A small network was trained on made-up records. Each row is its average activation on records with the value named, seen along a few directions.
Values that are neighbours, or in one group, have similar rows; names and order tell nothing.
In the rows, zero is written as 500.
Random noise pushes rows far along 5 fixed directions. That doesn't count. These rows show it; they differ only by the noise:
519; 427; 585; 545; 526; 525; 669; 391; 518; 607; 441; 531; 480; 515; 486; 524; 509; 403; 465
409; 506; 528; 570; 416; 535; 529; 451; 448; 519; 574; 481; 443; 492; 463; 560; 576; 405; 508
416; 466; 605; 626; 585; 298; 639; 704; 397; 652; 309; 582; 403; 806; 481; 576; 511; 312; 587
456; 515; 584; 525; 456; 569; 584; 476; 580; 571; 441; 580; 456; 582; 599; 512; 584; 334; 496
421; 410; 638; 603; 479; 555; 555; 442; 368; 528; 585; 497; 413; 501; 475; 513; 587; 389; 550
542; 470; 501; 524; 532; 470; 727; 376; 568; 651; 377; 530; 516; 536; 457; 565; 450; 417; 431
462; 393; 736; 594; 589; 481; 638; 588; 451; 625; 358; 627; 399; 721; 603; 474; 576; 285; 580


Values of Ziz:
p26: 484; 363; 504; 549; 596; 319; 484; 495; 117; 413; 660; 440; 412; 494; 356; 553; 513; 597; 494
p8: 519; 665; 364; 369; 368; 770; 568; 332; 616; 395; 663; 524; 567; 295; 517; 482; 410; 614; 523
p2: 511; 453; 456; 460; 586; 551; 614; 383; 478; 405; 516; 557; 432; 495; 636; 376; 490; 501; 529
p24: 520; 502; 567; 484; 652; 445; 455; 435; 547; 508; 472; 634; 518; 498; 667; 457; 441; 527; 521
p17: 492; 592; 398; 462; 512; 633; 669; 335; 589; 627; 318; 596; 573; 584; 580; 455; 318; 420; 681
p19: 605; 548; 543; 391; 419; 578; 308; 550; 782; 528; 438; 407; 682; 266; 519; 486; 572; 626; 297
p7: 615; 518; 655; 391; 451; 927; 515; 321; 618; 490; 730; 541; 571; 321; 700; 334; 524; 463; 499
p25: 544; 441; 547; 576; 563; 436; 486; 544; 156; 555; 716; 453; 546; 466; 362; 551; 434; 551; 606
p15: 355; 783; 302; 440; 433; 760; 537; 229; 533; 439; 640; 591; 476; 475; 600; 513; 458; 453; 612
p27: 485; 688; 351; 378; 268; 527; 512; 496; 606; 579; 473; 503; 601; 644; 662; 545; 565; 421; 511
p12: 539; 432; 550; 547; 385; 397; 451; 704; 425; 483; 574; 400; 462; 471; 347; 516; 544; 557; 568
p4: 504; 562; 369; 505; 416; 386; 613; 287; 610; 565; 565; 375; 534; 344; 303; 541; 396; 595; 410
p21: 307; 556; 300; 509; 508; 273; 577; 373; 320; 625; 439; 518; 458; 659; 546; 532; 442; 447; 679
p30: 464; 409; 411; 556; 420; 490; 532; 620; 359; 455; 527; 478; 452; 576; 348; 515; 474; 469; 615
p28: 479; 705; 263; 478; 411; 440; 460; 484; 540; 620; 459; 342; 628; 429; 320; 633; 340; 526; 496
p9: 608; 581; 479; 483; 573; 263; 498; 648; 509; 546; 434; 441; 488; 646; 498; 501; 532; 522; 373
p10: 620; 470; 633; 502; 668; 617; 428; 456; 655; 518; 532; 544; 578; 394; 590; 454; 619; 591; 372
p14: 493; 731; 310; 485; 573; 384; 498; 550; 597; 593; 471; 454; 504; 495; 382; 654; 385; 548; 449
p13: 415; 607; 243; 552; 528; 177; 626; 619; 512; 550; 258; 421; 453; 691; 268; 659; 312; 503; 475
p23: 661; 310; 711; 545; 545; 415; 412; 419; 503; 491; 517; 401; 508; 316; 372; 439; 600; 623; 304
p22: 629; 624; 420; 467; 555; 415; 610; 690; 740; 552; 348; 540; 459; 632; 605; 554; 517; 438; 377
p1: 519; 492; 404; 419; 488; 360; 557; 703; 576; 520; 181; 585; 524; 771; 570; 455; 449; 409; 533
p6: 576; 618; 362; 451; 530; 383; 509; 657; 725; 424; 383; 489; 423; 624; 523; 502; 457; 527; 441
p5: 523; 277; 643; 540; 515; 637; 449; 330; 489; 332; 527; 564; 434; 300; 522; 406; 586; 509; 450
p11: 437; 391; 496; 573; 467; 484; 293; 527; 368; 315; 579; 387; 564; 331; 301; 500; 453; 638; 533
p20: 363; 414; 657; 545; 499; 459; 200; 778; 354; 427; 456; 482; 516; 588; 554; 508; 634; 511; 593
p18: 476; 585; 363; 370; 356; 493; 558; 514; 593; 573; 322; 625; 586; 736; 764; 472; 527; 376; 547
p29: 508; 514; 397; 436; 563; 433; 446; 686; 511; 419; 442; 506; 556; 550; 456; 528; 361; 616; 490
p3: 443; 555; 423; 541; 579; 538; 485; 443; 518; 453; 499; 606; 499; 556; 535; 528; 388; 560; 469
p16: 465; 608; 274; 369; 470; 469; 444; 507; 466; 495; 589; 475; 609; 442; 523; 586; 411; 623; 507
Each value of Ziz is a pair of two hidden parts, and every pair occurs once (5 first parts, 6 second parts).
Question: Changing only the second part turns p15 into p30. p10 has the same second part as p15; what does that change turn p10 into?
Answer: p27
Question: Changing only the second part turns p13 into p6. p5 has the same second part as p13; what does that change turn p5 into?
Answer: p2
Question: Changing only the second part turns p24 into p16. p3 has the same second part as p24; what does that change turn p3 into?
Answer: p29
Question: Changing only the second part turns p12 into p22. p18 has the same second part as p12; what does that change turn p18 into?
Answer: p26
Question: Changing only the second part turns p21 into p20. p4 has the same second part as p21; what does that change turn p4 into?
Answer: p28
